[55 14 41 31 83] 83, 55

[[194  58 193 102 207]
 [161 193 107 108 164]] 207, 194

[[22 63 11 35]
 [35 92  0 72]] 92, 72

[917 465 701 982  17 786 581] 982, 917

[3374 6313 4518 2297 9486 5099 7425] 9486, 7425

[46  3 96 23] 96, 46

[2771 5342 8629 4994 6545 4599 9077] 9077, 8629

[[4 4 2 4 3]
 [4 2 8 3 5]
 [4 2 9 3 5]] 9, 8
---
253  155   42  145  166
180  107   71  141  239
162  163  156  156  161
-> 180

 18  -36   26    5
  9   15   -1   14
-> 9

52  36  41  96  36
 2  23  41  62  11
 8  28  34  34   6
-> 2

1579  9778  2092  3094
8807  2631  2092  3066
-> 8807

116   14  100   95  106
207  116  145   87  109
-> 207

3  7  6  7  5  3
2  8  3  4  5  0
3  5  3  5  4  1
-> 2
---
Input: [ 33   2 -41   6]
Output: 6, 33

Input: [  41  539 -589 -501  -27 -431   98]
Output: 98, 41

Input: [21 48 79 68 47]
Output: 47, 21

Input: [864  29 149 938 842 162]
Output: 162, 864

Input:
[[44 33 93 40 50 63 50]
 [ 5 27 33 29 48 38 53]]
Output: 50, 5

Input: [-756  515  714  671  268]
Output: 268, -756

Input: [ 42 -15 -22 -39]
Output: -39, 42
---
[5.905, 13.353, 7.667, -10.772] out 5.905, -10.772
[[126.13, 10.85, -113.40, -189.59], [-55.60, -109.48, -114.76, -119.37], [81.99, -78.00, 79.97, -191.80]] out 126.13, -191.80
[2.0, 1.3, -0.1, -0.5, -0.2, -1.7, -0.3] out 2.0, -0.3
[-16.1, 5.6, 11.2, -1.1] out -16.1, -1.1
[142.79, 157.09, -101.43, -1.73] out 142.79, -1.73
[0.163, 0.075, -0.131, 0.003, -0.188, 0.032] out 0.163, 0.032
---
[[6334, 7444, 6706, 8236, 5383],
 [7033, 5546, 6667, 6587, 3298],
 [2071, 6291, 4684, 9139, 6631]] out 6334

[3, 2, 4, 0, 9, 2] out 3

[[3035, 6293, 4362, 8059, 4257, 5488, 2105],
 [4918, 4290, 4367, 5646, 7909, 8090, 1198],
 [3426, 4859, 3975, 3897, 3719, 3529, 2684]] out 3035

[9822, 5372, 3155, 5968] out 9822

[[198, 103, 138, 131, 103, 85],
 [79, 65, 57, 158, 154, 84]] out 198

[4, 1, 1, 7, 5, 3] out 4
---
[ 21 -42 -11   5  54] value 5

[[ 45  58  21 -30 -29]
 [ 50  62  22 -38 -19]] value -38

[[-20   1 -57  55]
 [ -6 -42 -56  -7]
 [ 37  13 -52  -2]] value -52

[-67   7  11 -59 -46] value -59

[ 30 -65 -74  10  42] value 10

[[ 62 -20 -49 -33]
 [ -6  15  15   2]] value 15
---
[[ 11   7  13   1 -29]
 [-12 -40 -10 -11   3]
 [ -1 -61 -14   8   6]] → -1

[[ -2 -37 -57  67]
 [  3  16 -50   6]
 [-20   2  26 -43]] → -20

[[ -2   5 -11 -55  -6 -28]
 [-57 -13  19  -4   6  -5]
 [-55 -13  21  16   7   5]] → -55

[[ 2 29 42 73]
 [ 5 34 -7 53]
 [ 7 73 21 60]] → 7

[[ 10   6  28  -1 -25 -29]
 [  7  12  37 -10 -28 -29]
 [  4  22  19   0 -11 -65]] → 4

[[ 14  31  14  -3]
 [ 30   7 -62  40]
 [ 62 -25  25 -31]] → 62

[[-56 -37 -33   4   3 -34]
 [-30 -24 -18  -1  -7 -23]
 [-22 -16  -9   2 -28 -12]] → -22

[[ 15   3 -56  23  14   2  -6]
 [ 13  27 -42  16  -2  -3   4]
 [ 11  -2  34 -10 -52  23 -26]] → 11

[[ 42 -18   6  64]
 [-18   4 -21   5]
 [-11 -28 -39 -37]] → -11
---
[-58   6   0  15  -4  16] -> 16
[ 35  60 -29  63 -16 -15] -> -15
[ 58 -21  49  55 -35 -16  -1] -> -1
[59 -6 14 55 64] -> 64
[-12  16  67   2  27  11 -74] -> -74
[ 10  12  14  58  34 -52  62] -> 62
[ 72   2 -20 -57] -> -57
[ 51  -1 -69  28  34] -> 34
[ -1  15 -33 -56  16   5] -> 5
---
[[-13   9 -17  -6 -18 -66]
 [  0   4 -10 -14  -3 -25]
 [-15   7   2   7   8 -18]] -> -13, -18

[-15  44 -56  24 -35  64 -53] -> -15, -53

[-21 -26  63  62] -> -21, 62

[-16 -12 -13 -39 -44  55  49] -> -16, 49

[ -3  -6 -20  65] -> -3, 65

[[-20 -41  -2 -26  32  22]
 [-27 -53   1   3  44  33]
 [ -3 -31  11 -19  31  56]] -> -20, 56

[ 55   7 -28  30 -33] -> 55, -33

[[-53  58   0  27]
 [ 23 -16   0 -36]
 [ 19 -11   0  36]] -> -53, 36

[-23 -22  31 -74  62] -> -23, 62

[[  0   1  23 -29  -4  -5]
 [-22   3 -15 -56   1   2]] -> 0, 2
---
[[-10  52  58  37  47]
 [ 30  66  60  31  45]
 [-16  41  48  32  40]] => 32

[[-11  51  51 -20  58  47]
 [-27  45  32 -39  41  44]
 [ 49  23  42  50  -7  27]] => -7

[[ 46  18 -31 -15  31]
 [-21  -5  35  18 -21]
 [ 58  37  55 -18  52]] => -18

[[  0   8  12   5]
 [-15 -56 -35 -12]
 [ 20  69  37  11]] => 37

[[ -5  34 -25  26  38 -15  25]
 [ 18 -10  41  -5 -18   5   6]
 [ 56 -27  25   9  14  47   4]] => 47

[[ 53   7 -15   1  12]
 [ 41  11 -50  37 -12]
 [-14  12   6  -8  -9]] => -8
